Each row below holds a small network's activations on one record, seen along a few directions.
After each row come some of the record's fields: LIVOR, FALEB, GELEV, TOFE.
The largest differences between rows may come from other fields.
[ 16 -79  -2  11  29 -40  16 -42  13 -27 -20  26   0   4] : LIVOR: mezel / FALEB: badap / GELEV: ragi / TOFE: giri
[  5  -1  10 -25  32   0   1  28  -6   8  -3   3  12   5] : LIVOR: ronev / FALEB: badap / GELEV: ninun / TOFE: tuzab
[  2  -3  26  -7  -3   1 -13  17 -38  16 -20  -3  28  27] : LIVOR: ronev / FALEB: badap / GELEV: dosi / TOFE: tuzab
[-15  66  -4 -27 -42  45 -13 -14 -33  27 -24 -17   0  12] : LIVOR: ronev / FALEB: luson / GELEV: ragi / TOFE: tuzab
[ 39 -51  21   3  41 -16  10 -45  24 -22   2  38 -35 -12] : LIVOR: mezel / FALEB: luson / GELEV: rulel / TOFE: giri
[-15 -22  20  12   2 -10  19 -35 -12   6  36  11 -16 -10] : LIVOR: kip / FALEB: luson / GELEV: dosi / TOFE: tuzab
[ -4 -15  -5  15  -2   5  12  23  20   1  19 -18   2  -4] : LIVOR: kip / FALEB: badap / GELEV: mon / TOFE: giri
[ -8 -73   1  17  17 -48  18 -34  54 -28 -33  39 -33 -19] : LIVOR: mezel / FALEB: badap / GELEV: ragi / TOFE: tuzab
[ 20 -32   2   4  13   6 -60   8  10   2  16   8  -4 -11] : LIVOR: ronev / FALEB: luson / GELEV: mon / TOFE: giri
[ -1 -50 -19  11  48 -24   0   3  36 -12 -22  22  10  -4] : LIVOR: mezel / FALEB: badap / GELEV: mon / TOFE: giri
[-12  70 -29 -27 -77  48 -48   8 -33  19   2 -40  -1   0] : LIVOR: ronev / FALEB: luson / GELEV: ragi / TOFE: giri
[-18 106  -2  11 -44  58 -31   9 -67  10  26 -46   7   6] : LIVOR: ronev / FALEB: luson / GELEV: katod / TOFE: tuzab
[-24 -13  14 -12 -12   4  23   0  13   8  18 -24  15   3] : LIVOR: kip / FALEB: badap / GELEV: dosi / TOFE: giri
[-37  63  27 -25 -55  50   4  29 -34  -1 -13 -27  36  21] : LIVOR: ronev / FALEB: badap / GELEV: dosi / TOFE: tuzab
[-20  71  10 -13 -59  33  -6  26 -42  13  -7 -22  44  24] : LIVOR: ronev / FALEB: luson / GELEV: dosi / TOFE: tuzab
[-20  -1  20 -18  -4  31 -10   9   8   4  -3  15  21   9] : LIVOR: ronev / FALEB: badap / GELEV: dosi / TOFE: tuzab
[ -2  41 -11 -19 -33  47 -33 -18 -27   4  25 -12  -6  10] : LIVOR: ronev / FALEB: luson / GELEV: ragi / TOFE: giri
[ -6  45  -1 -12 -15   7 -17   2 -17  38  -5 -35  48  13] : LIVOR: ronev / FALEB: badap / GELEV: ragi / TOFE: tuzab
[  6   8   1 -27  -1  35  10  14 -19  -1 -19  -3  39 -33] : LIVOR: ronev / FALEB: badap / GELEV: ninun / TOFE: giri
[  0 -36   7 -10  -6 -15  16   7  14  17  15   5  20   9] : LIVOR: kip / FALEB: badap / GELEV: dosi / TOFE: giri
[ -9  20   2 -28 -12   9  17  27 -30 -11  -7 -19  -1  -5] : LIVOR: mezel / FALEB: badap / GELEV: ninun / TOFE: giri
[ 15 -39   6  -1  -1 -37  14 -25  37   7  18  -4 -37  12] : LIVOR: kip / FALEB: luson / GELEV: ragi / TOFE: giri
[ -2  53 -10 -25 -39  62 -56  -7 -30  18   1 -30  -7  -8] : LIVOR: ronev / FALEB: luson / GELEV: ragi / TOFE: giri
[-25  77  13 -23 -35  67 -34  14 -68  15  -1 -20 -19  32] : LIVOR: ronev / FALEB: luson / GELEV: dosi / TOFE: tuzab
[ -7 -33   2 -23  25 -51   1  10  16 -38 -21   5   7   4] : LIVOR: mezel / FALEB: badap / GELEV: ninun / TOFE: tuzab
[ -7 -28  -3  -4   8 -36   1  19  19  24   9 -16  17   2] : LIVOR: kip / FALEB: badap / GELEV: mon / TOFE: giri
[-23  64  -2  -3  -9  46  26  -9  -7  30   9 -36  10  37] : LIVOR: kip / FALEB: luson / GELEV: ragi / TOFE: tuzab
[-15  20  -8 -22 -23  49 -49   2 -23   8  -6 -16 -17 -20] : LIVOR: ronev / FALEB: luson / GELEV: mon / TOFE: giri
[ -3  28 -12  23 -17 -11   3   3 -21  33   4 -32  -3  -4] : LIVOR: kip / FALEB: luson / GELEV: katod / TOFE: giri
[ -9  18  -4  11   4 -10 -10  40 -18  18  15 -29  32   6] : LIVOR: kip / FALEB: badap / GELEV: mon / TOFE: giri
[ -8  80   9 -28 -21  51 -25  -5 -44   0  12 -12  -3   2] : LIVOR: ronev / FALEB: luson / GELEV: rulel / TOFE: tuzab
[-14  72 -32  10   2  44   9   9 -18  17  34 -30  38  14] : LIVOR: kip / FALEB: badap / GELEV: katod / TOFE: giri
[  7  42  -3  -7 -36  57   8  57 -43   9  -7 -11  42  -4] : LIVOR: ronev / FALEB: badap / GELEV: ninun / TOFE: giri
[ 17 -38  17   3  32 -39  26 -50   5 -29 -17  26 -21 -18] : LIVOR: mezel / FALEB: luson / GELEV: rulel / TOFE: tuzab
[ 15  23   9 -14 -10 -25   6  -3 -11  -9   7  23  -6   4] : LIVOR: mezel / FALEB: luson / GELEV: rulel / TOFE: tuzab
[ -7 -11 -13 -26   3   7  21   1  -7  12 -28 -18   7   9] : LIVOR: mezel / FALEB: badap / GELEV: dosi / TOFE: giri
[  1  27 -22 -17 -46  23 -35 -23 -35  11  13 -32  -2   6] : LIVOR: ronev / FALEB: luson / GELEV: ragi / TOFE: giri
[ 16 -26  21  15  30 -23  -1 -35  16   2 -30  30 -24  33] : LIVOR: mezel / FALEB: luson / GELEV: ragi / TOFE: tuzab
[ 32  28  13 -23  12   0  15   2   3  -4  -8  -4   3  23] : LIVOR: ronev / FALEB: luson / GELEV: rulel / TOFE: tuzab
[-33   0  -4  -5  24  16  17 -14  31  21   9   2  18 -10] : LIVOR: kip / FALEB: badap / GELEV: mon / TOFE: tuzab
[ -8  76 -28 -29 -64  87 -36  -1 -54  34 -14 -30  -3  11] : LIVOR: ronev / FALEB: luson / GELEV: ragi / TOFE: giri
[ 15  40 -25  21 -28  11   6  27 -22  25  35 -25 -24  10] : LIVOR: kip / FALEB: luson / GELEV: katod / TOFE: giri
[  2 -55  13  -8  35 -35  22   2  46 -58  -6  42  -5 -11] : LIVOR: mezel / FALEB: badap / GELEV: ninun / TOFE: tuzab
[  6 -20  -2   3 -16   6 -32 -16  -9  18  19  17  11 -21] : LIVOR: ronev / FALEB: badap / GELEV: ragi / TOFE: giri
[  3 -37   5  -5  37 -42 -30  -6  -3 -11  18  60   0 -11] : LIVOR: ronev / FALEB: luson / GELEV: ninun / TOFE: tuzab
[ 30 -88  -1  24  21 -38  22   6  24 -47  10  51   5 -13] : LIVOR: mezel / FALEB: badap / GELEV: ninun / TOFE: giri
[-22  37  13  -9  -2  22  -9  10 -14  11  10 -28  10  27] : LIVOR: ronev / FALEB: badap / GELEV: ragi / TOFE: tuzab
[-35 -21   6   8  40  -9   8  -2  26  18  -1   4  15   4] : LIVOR: kip / FALEB: badap / GELEV: mon / TOFE: tuzab
[  20 -108    7   26   49  -64   13   -4   79  -41  -24   58  -14   -7] : LIVOR: mezel / FALEB: badap / GELEV: mon / TOFE: tuzab
[ -9 -25  26  -1  -1  13   3 -10   2   6 -27   7   6   8] : LIVOR: ronev / FALEB: badap / GELEV: dosi / TOFE: tuzab
[-16  -1  -3 -22 -42  -6 -19   2 -35  10  22 -22 -13   2] : LIVOR: ronev / FALEB: luson / GELEV: dosi / TOFE: giri
[-25  -5  18   0  -6  35 -36  -7  -2   3  -6  19 -17 -20] : LIVOR: ronev / FALEB: badap / GELEV: mon / TOFE: tuzab
[-20  37  18  -8 -24  19  -4  33   6  11 -19 -12  30 -12] : LIVOR: ronev / FALEB: badap / GELEV: mon / TOFE: tuzab
[  9  34 -23   2 -14  29 -49   6 -23  17  -4 -19 -12   0] : LIVOR: ronev / FALEB: luson / GELEV: katod / TOFE: giri
[-36  41  -8 -31   1   2  16  18 -29  11   5  -9 -25   0] : LIVOR: kip / FALEB: badap / GELEV: ninun / TOFE: tuzab
[  2  90 -37 -24 -35  60  10   9 -67  38  -2 -37   9  -6] : LIVOR: ronev / FALEB: luson / GELEV: rulel / TOFE: giri

Which values does each new row have?
[-14  39  -6  13  -2  -6  -1 -13 -17  39  -4 -29   5 -19] : LIVOR: kip / FALEB: luson / GELEV: katod / TOFE: tuzab
[  31 -109   12   10   20  -34   39  -14   40  -39  -11   31   -7   19] : LIVOR: mezel / FALEB: badap / GELEV: dosi / TOFE: giri
[ 11  15  -1  19 -10   1  22   1   7  21  14  -5 -23 -25] : LIVOR: kip / FALEB: luson / GELEV: katod / TOFE: giri
[-19  58 -24  10 -30  12   6  11  -9   7  10 -30 -17 -12] : LIVOR: kip / FALEB: luson / GELEV: katod / TOFE: giri
[  41  -95   21   24   50 -101   14  -35   66  -49  -11   84  -42   -9] : LIVOR: mezel / FALEB: luson / GELEV: rulel / TOFE: tuzab
[ -8  75 -13 -20 -84  53 -27   3 -41   6  33 -30  18  13] : LIVOR: ronev / FALEB: luson / GELEV: ragi / TOFE: giri
[ 12  29   0 -24  33   2  11   9  11  32  10 -12   9  10] : LIVOR: kip / FALEB: badap / GELEV: rulel / TOFE: tuzab
[  6  15   9  -4 -19  24 -42 -17 -14  26  -3  33  -9  24] : LIVOR: ronev / FALEB: luson / GELEV: ragi / TOFE: tuzab
[ 12 -23  -7 -24 -27   8  -9  28  -8  17  -9  -2  11  19] : LIVOR: ronev / FALEB: badap / GELEV: dosi / TOFE: giri
[ -3 -56  -5  12  20 -17  11   0   6  38   6   0  10 -16] : LIVOR: kip / FALEB: badap / GELEV: mon / TOFE: giri
[-22  68   0 -43 -47  61 -14  36 -86  14   4 -64  45  25] : LIVOR: ronev / FALEB: badap / GELEV: dosi / TOFE: giri
[-25  25 -13 -16 -61  30 -26   3 -53  13  10 -29  11  -1] : LIVOR: ronev / FALEB: luson / GELEV: dosi / TOFE: giri
[-33  83 -18   9   4  38   6  11 -21   3  10 -29  21  21] : LIVOR: kip / FALEB: badap / GELEV: katod / TOFE: tuzab
[ -8  35  -1 -24 -50  56  12  28 -18  11   8 -13  37   4] : LIVOR: ronev / FALEB: badap / GELEV: dosi / TOFE: giri
[-32 -19  21  11  21   2  19  -9  13  20  10 -15  19 -11] : LIVOR: kip / FALEB: badap / GELEV: mon / TOFE: tuzab
[ 25 -89  24  20  27 -95 -10 -45  56 -18  -7  65 -10 -18] : LIVOR: mezel / FALEB: luson / GELEV: ragi / TOFE: tuzab
[ 39 -31  -5  -6   6 -19  28  -9  17 -25  -7  20  23   3] : LIVOR: mezel / FALEB: badap / GELEV: rulel / TOFE: giri
[ 26 -51  -6  -2  41  -5  14  13  17 -36 -10   4  -7  14] : LIVOR: mezel / FALEB: badap / GELEV: ninun / TOFE: giri
[ -7  51  -4   0 -15  36 -34  15  -8  22  -5   2  -8  -2] : LIVOR: ronev / FALEB: luson / GELEV: katod / TOFE: tuzab
[  3 -77   0   5  29  -1  26 -10  43  17  26  17  -2  11] : LIVOR: kip / FALEB: badap / GELEV: dosi / TOFE: giri
[  1 -19  23   6  33   5   2   2   6 -38 -10  -2   6  13] : LIVOR: mezel / FALEB: badap / GELEV: ninun / TOFE: tuzab
[-13 -51   1  16  56 -36 -15  -8  46 -29  -5  11  10   3] : LIVOR: mezel / FALEB: badap / GELEV: mon / TOFE: tuzab
[ 43 -36   4  15  19 -50  18  -9  14  -7 -15  35 -22  -8] : LIVOR: mezel / FALEB: luson / GELEV: rulel / TOFE: giri
[  4 -19  11 -12 -16  18  -9  10 -12  15   1  -8  38   3] : LIVOR: ronev / FALEB: badap / GELEV: dosi / TOFE: giri
[  21 -102   28   26   55  -76   21    1   56  -64  -14   74  -11    6] : LIVOR: mezel / FALEB: badap / GELEV: ninun / TOFE: tuzab
[ 29 -16   6  13  13 -15   1 -35  -5 -31  -9   2 -16 -17] : LIVOR: mezel / FALEB: luson / GELEV: rulel / TOFE: giri
[-27  -5  -4   3  12  19   1  12  -4  25  -1 -40  -1   6] : LIVOR: kip / FALEB: badap / GELEV: mon / TOFE: giri
